These are the activations of a small neural network, seen along a few directions. Each row is one input.
In each table, some parts of the input vary, and every possible input appears once, in random order.
Descriptions start from the smaller parts, as in this example, which fits no table here: one of 2 separate values, together with either a single point or one of 11 places around a ring or (one of 6 places along a line, together with one of 8 places around a ring).
Shared parts are said once, and a part with two or three values counts as separate values.

Other details of the inputs shift rows strongly along two fixed directions, in all tables alike. That doesn't count.

A family of inputs:
row 1: [ -0.5 -16.1  10.3 -18.8  12.0  20.8  -2.5  24.1 -21.6  -5.8 -20.5  -9.6]
row 2: [ 76.9 -13.9  -5.8 -17.0 -29.8 -24.7 -52.1   9.1  13.5   3.6   1.0  -8.8]
row 3: [  2.0   4.8  11.4 -18.0   2.6  17.6  -1.8  17.9 -14.5   5.0 -18.9 -25.6]
row 4: [  0.3   3.9  11.1 -18.4   6.8  17.3   0.3  19.2 -11.5   3.0 -17.7 -28.3]
row 5: [  2.0  -6.4  12.5 -10.9  10.2  14.8   0.7  20.9 -12.5  -1.4 -19.5 -31.6]
row 6: [ 10.5  -1.1 -13.7  19.1 -17.2 -29.8  -0.6 -14.6  23.8   7.1  52.6  10.6]
row 7: [  9.2   3.6 -26.5  20.8 -22.7 -19.9  -1.6 -23.9  15.0  18.7  49.0  31.9]
row 8: [ 25.0   5.6 -20.6  30.8 -19.4 -52.4 -12.3 -42.0  31.3   8.5  45.8  40.5]
row 9: [-38.2   0.7   8.3  23.9  13.3   3.9  19.3  -9.8 -12.8  -4.7   2.3   6.8]
row 10: [ 44.2 -24.4 -18.7 -16.1 -25.3   4.3 -43.8  14.5   2.4  10.6  23.0 -13.0]
row 11: [ -1.9   0.9  22.1 -14.1   1.9  13.8  -8.5  11.8  -4.6  -8.6 -45.0 -10.1]
row 12: [-50.1   2.3   7.1  22.9  21.2   9.9  33.0 -13.7 -16.7  -1.4  -4.7  21.7]
row 13: [  4.6  -4.1  -5.0 -18.4  13.0  21.6   3.5  11.2   4.1 -12.9 -39.4 -16.7]
row 14: [  7.4  -2.7  -1.5 -18.8  10.3   7.5  -6.2  10.6  -0.3 -15.1 -40.4 -12.6]
row 15: [  1.6   4.3   9.2 -15.4   3.6  12.1   2.5  19.5 -10.1   7.0 -18.7 -30.1]
row 16: [ 22.5  -0.4 -44.3  33.1 -29.5 -40.0 -10.9 -51.8  46.4   9.1  65.2  50.3]
row 17: [  1.7  -3.3   4.9 -27.4   3.6  15.9  -5.1  25.3 -17.0   5.6 -20.0 -13.1]
row 18: [ 81.9  -5.9 -27.2 -22.4 -26.9 -16.3 -55.9  12.9  30.7  -3.5   7.9 -12.4]
row 19: [-31.1   9.8  13.0  16.1  16.4  -5.7  34.5  -6.7  -1.9  -5.6   3.6   3.2]
row 20: [-32.9  18.1   8.5  10.9   9.5  -5.0  34.0  -9.7   0.8  -2.6   8.9   8.7]
row 21: [-44.4  17.6   1.1  28.1   3.4 -12.6  26.3 -42.3   9.5 -11.7   3.1  40.4]
row 22: [-21.5  14.1   9.6  32.0   5.9 -16.1  18.3 -30.1  15.9 -10.7  -0.5  28.2]
row 23: [ -5.4 -16.7   8.7 -18.8   6.6  18.9  -9.8  23.5 -19.2  -5.5 -15.0 -15.7]
row 24: [-46.4   6.4   5.7  12.6  17.0   6.3  31.3  -7.3 -14.7  -2.2  -0.3  31.0]
row 25: [-35.5   1.8   5.7  25.6  12.4   0.1  21.9  -8.2  -4.5  -3.6   8.6   0.7]
row 26: [-38.1  15.7  10.0  15.8  15.0   4.8  26.5 -15.5 -11.2  -2.4   5.9  15.9]
row 27: [ -2.6   8.2  11.7 -20.3   5.8   8.4   9.3  21.2  -7.0   5.3 -20.0 -28.9]
row 28: [ 64.5 -20.5 -10.4 -15.7 -26.2  -1.7 -44.6  14.6   4.1   8.6  23.6 -23.0]
row 29: [ -5.7  -2.3   3.0 -21.1   6.6  26.2  -5.6  19.1 -17.2   5.5 -20.0 -10.6]
Each input here is: either one of 9 places around a ring or (one of 4 places along a line, together with one of 5 places along a line).
Which other rows does row 24 become when the place on the line of 5 takes its other values? List them by row number.
Answer: row 4, row 20, row 26, row 29
Start at row 8 and move only the place on the ring of 9, one step at a time. The first step leads to row 2. Which rows follow, in order?
Answer: row 22, row 11, row 21, row 16, row 13, row 14, row 18

A family of inputs:
row 30: [ 24.4   3.4 -12.9  -3.0 -16.3 -14.9  -8.8  -2.1  12.2   9.8  22.5   2.5]
row 31: [-87.6  23.9  32.8  20.7  50.9  14.8  56.3 -20.5 -16.8 -33.8 -81.9  21.4]
row 32: [ 15.0  12.1   1.8   4.3  -3.9 -22.0  -8.3 -18.7  24.3 -14.4 -21.2  14.3]
row 33: [ 33.9 -12.8  16.2 -39.0  -3.7  19.0 -26.9  42.4 -17.8   6.3 -22.3 -49.2]
row 34: [-10.5   1.6 -17.8  29.0  -3.2 -14.0  12.4 -26.7  17.5  -0.8  33.2  25.2]
row 35: [ 40.4  -1.9 -14.4  -4.5 -19.0 -11.0 -20.5   2.8  18.7   8.7  25.0 -13.9]
row 36: [ 60.5 -13.7 -20.7  -8.9 -37.6 -17.7 -41.8   4.1  13.4  22.2  49.9  -3.0]
row 37: [-21.1   6.0 -18.0  30.6  -0.6 -19.1  20.2 -31.1  11.8   1.0  34.4  43.3]
row 38: [-35.4  -1.6  18.4  -5.3  24.9  21.6  20.6  13.8 -20.1 -12.1 -32.9 -16.1]
row 39: [ 49.2 -13.3   8.0 -40.2  -9.7  13.6 -34.1  41.7  -7.0   5.9 -17.5 -55.9]
row 40: [  7.4  -1.3  13.3 -39.8   7.6  32.9 -10.1  35.2 -18.7   5.4 -38.5 -39.1]
row 41: [-12.3  -4.3 -14.8  30.5 -11.4 -15.7   5.3 -26.7   4.6   7.3  44.4  39.4]
row 42: [-36.6  -3.7  25.4  -8.8  24.9  25.7  17.7  20.6 -31.1  -9.0 -34.4 -15.7]
row 43: [-27.4   5.5 -17.4  34.2  -2.8 -13.4  17.9 -34.9   9.0   3.5  39.3  46.7]
What do these inputs look like to the network?
Answer: one of 2 separate values, together with either a single point or one of 6 places around a ring
Changing only the choice among 2 separate values turns row 32 into row 31. The same change can be made to row 33. Which row results?
Answer: row 42
Which other rows does row 39 become when the choice among 2 separate values takes its other values? List them by row number.
Answer: row 38
Which other rows does row 36 become when the choice among 2 separate values takes its other values? List them by row number.
Answer: row 41

A family of inputs:
row 44: [ 44.5  -6.2 -17.5   9.2 -31.4 -28.5 -33.1 -18.1  28.7   2.6  34.4  13.7]
row 45: [ -2.2  -5.6   0.7 -15.3   5.1  22.7  -7.1  17.5 -18.7   3.8 -15.7 -14.8]
row 46: [  1.5   3.7   4.4 -17.8  10.7  14.2   0.9  11.9  -2.0  -7.1 -29.4 -12.5]
row 47: [ -1.6  -3.3   9.6 -13.1   7.6  16.2  -6.3  16.1 -17.7  -1.5 -18.0 -14.0]
row 48: [ -2.7 -11.9  13.2 -10.0   7.7  16.6  -4.4  16.9 -16.9  -2.7 -16.5 -14.2]
row 49: [  6.1   4.1  11.5 -15.7   3.5   7.0  -4.7  10.0  -5.1  -3.1 -32.2 -11.4]
row 50: [ 60.1 -14.6 -32.8  -0.2 -30.0 -25.4 -39.1  -8.5  29.5   6.5  39.9   8.9]
row 51: [ -3.0 -13.9   4.0 -11.9   4.4  23.5  -4.1  18.3 -17.4   1.7 -11.8 -14.1]
row 52: [-59.2  15.9  14.3  31.8  27.3  -8.9  46.2 -23.4  -5.7 -17.0 -18.7  29.5]
row 53: [ 34.9  -8.1 -16.8   0.1 -23.7 -18.6 -23.3  -3.6   9.4  13.8  42.6   8.2]
row 54: [  1.6   2.9   6.2 -18.1   4.6  16.6  -6.7  10.3  -2.9  -1.5 -31.6 -15.3]
row 55: [ -2.1  -1.7  13.1 -19.3   4.4  12.5  -0.9  23.2 -14.7   3.9 -10.7 -17.9]
row 56: [ -0.3  -1.5   3.0 -14.2  12.0  12.5   0.3  12.9  -4.7  -8.4 -29.0 -11.5]
row 57: [ 35.8  -5.5 -24.0   2.2 -25.5 -17.5 -28.3 -13.8  27.2   5.1  30.1  10.9]
row 58: [-72.1  10.3  17.3  30.2  27.9   7.5  47.8 -19.1 -16.0 -12.3  -4.2  24.3]
row 59: [-51.0   7.1 -11.5  47.8   4.8 -12.8  37.5 -40.4   5.1  -0.1  45.1  49.9]
row 60: [  2.1   4.1   3.6 -17.7   6.0  13.4  -1.4  10.9  -3.9  -1.3 -30.0 -10.9]
row 61: [  0.2   4.5  14.6 -12.0   4.5  10.1  -5.1   5.9  -4.2  -4.5 -33.5 -12.2]
row 62: [ 26.8   4.0  -4.4   1.1 -13.9 -14.4  -3.3   4.9  13.4  12.0  30.1 -25.1]
row 63: [  9.9   2.4  10.1 -17.5   6.7   6.2  -4.3  12.3  -1.2  -9.1 -30.6 -13.8]
row 64: [-19.4  17.0   4.3  31.8   1.3 -25.8  29.4 -18.5   9.6   4.3  31.9   3.1]
row 65: [-44.3  11.8 -10.3  42.0   1.0 -20.3  37.8 -34.2   6.1   8.5  49.2  46.8]
row 66: [  3.9  -5.6  12.0 -11.4   8.0   4.7  -7.7  12.3  -6.3 -10.2 -33.5 -15.5]
row 67: [ 30.2 -10.0 -24.7  -1.9 -23.0 -11.4 -20.2  -3.9   8.3  16.7  42.1   7.9]
Changing only one part turns row 48 into row 51. The same change can be made to row 64. Which row results?
Answer: row 62
What do these inputs look like to the network?
Answer: one of 2 separate values, together with either a single point or one of 5 places along a line or one of 6 places around a ring
Which other rows does row 46 become when the choice among 2 separate values takes its other values? List them by row number.
Answer: row 63
Which other rows does row 50 become when the place on the ring of 6 takes its other values? List them by row number.
Answer: row 46, row 54, row 56, row 57, row 60
